A small network was shown many inputs. Here are its activations along a few directions, one row for each input.
Each table varies a few parts of the input and shows all the possible inputs, shuffled.
A made-up example of a description, with smaller parts first: values(3) and (point or ring(9) or (line(4) and ring(8))).
Shared parts are said once, and a part with two or three values counts as separate values.
(in the rows, 128 means zero)

Other details of the inputs shift rows strongly along two fixed directions, in all tables alike. That doesn't count.

A family of inputs:
r1: [ 88 119 119 141 139 112 121  97 163 148 142  98 132 133]
r2: [129 125 129 158 111  94 144 139 132 115 101  97  89 140]
r3: [ 83 126 133  97 103 119  52 101 158 154 133 126 194 113]
r4: [ 91  88  86 166 162 131 110 119 207 130 137 111 116 147]
r5: [ 90 122 128 104 115 130  67  98 152 144 143 130 181 113]
r6: [ 82 116 142 109 113 154  61  97 157 165 146 121 193 106]
r7: [214 127 115 135 179 169 194 174  94  88 132 181  81 140]
r8: [ 99  92 112 221 152  87 160 111 175 113 149  50  63 176]
r9: [202 190 136 102 147 122 232 170  42  87 115 180  85 127]
r10: [128 181 140  10  97 149  63 115  82 170 120 213 240  67]
r11: [222 154 153 135 152 141 226 171  46  61 134 146  61 147]
r12: [148 161 160  11  84 179  42 127  79 171 109 206 230  64]
r13: [ 76  79 116 216 127  96 120 105 199 140 127  39  79 156]
r14: [ 95  97 114 202 113  70 143 129 163 105 117  64  83 166]
r15: [170 112 145 184 150 136 199 151  94  94 141  99  58 157]
r16: [ 85  88 136 156 113 134  82 103 171 167 127  84 139 118]
r17: [172 164 137 127 130 117 204 165  77  83 118 155  94 141]
r18: [ 77 103 128 143 104 122  62  98 185 158 121  87 148 121]
r19: [172 180 135  62 137 139 147 135  57 125 128 184 152 110]
r20: [129 130  96  88 165 161 115 129 150 152 135 177 164 108]
r21: [190 145 134 158 172 128 244 150  68  92 140 119  54 149]
r22: [ 79 100 114 189 103  81 134 134 180 132 102  67  78 148]
r23: [ 71  76 114 218 129  96 117 105 200 125 144  41  84 168]
r24: [216 184 151  79 132 137 195 171  23  82 121 194 115 126]
r25: [104 133 144  59  85 150  33 110 126 157 127 160 216  98]
r26: [159 116 109 121 155 175 127 152 139 136 118 166 118 119]
r27: [ 86 122 133 104  77 123  69 120 154 153 122 141 180 115]
r28: [126 154 125  91 136 132 122 110 111 134 137 151 157 114]
Each input here is: line(4) and (point or line(6)).
Question: Changing only the line(4) part turns r2 into r24. The same change can be made to r12. Which row results?
Answer: r3
Question: Which other rows does r28 become when the line(6) part takes its other values? List them by row number.
Answer: r1, r9, r10, r19, r21
Question: Start at r13 and move only the line(4) part, one step at a time. The first step leads to r23. Which rows follow, in order?
Answer: r8, r1

A family of inputs:
r29: [134 127 147  93  96 160  73 128 118 141 123 157 171 108]
r30: [ 92  79 126 182 130 134 107 116 169 137 140  83 112 141]
r31: [ 90  99 138 127  98 147  57 106 171 156 139 122 176 113]
r32: [160 135 135 156 116 114 182 166 108 102  96 123  73 137]
r33: [112 127 123 169 132  75 154 125 142 106 129  76  94 161]
r34: [101 157 132  82  96 108 103 123 114 150 105 154 175 107]
r35: [156 149 130 137 128  84 184 144  88  94 117 121  87 147]
r36: [ 69 131 129 112 105 120  73  91 165 151 143 117 183 113]
r37: [181 116 146 156 156 159 173 141  99 114 137 111  74 135]
r38: [205 185 106  47 183 163 186 158  62 109 132 238 147 107]
r39: [136 125  99  73 150 189  79 140 153 156 126 202 182  97]
r40: [148 148 136 115 140 136 161 126  92 119 152 141 128 129]
r41: [112 117 126 176 159 108 160  97 138 126 142  72  90 150]
r42: [ 96  95 120 169 101  96 100 130 172 130 111  75 100 147]
Question: What do these inputs look like to the network?
Answer: values(2) and (point or line(6))
Question: Changing only the values(2) part turns r32 into r34. The same change can be made to r30. Which row results?
Answer: r40
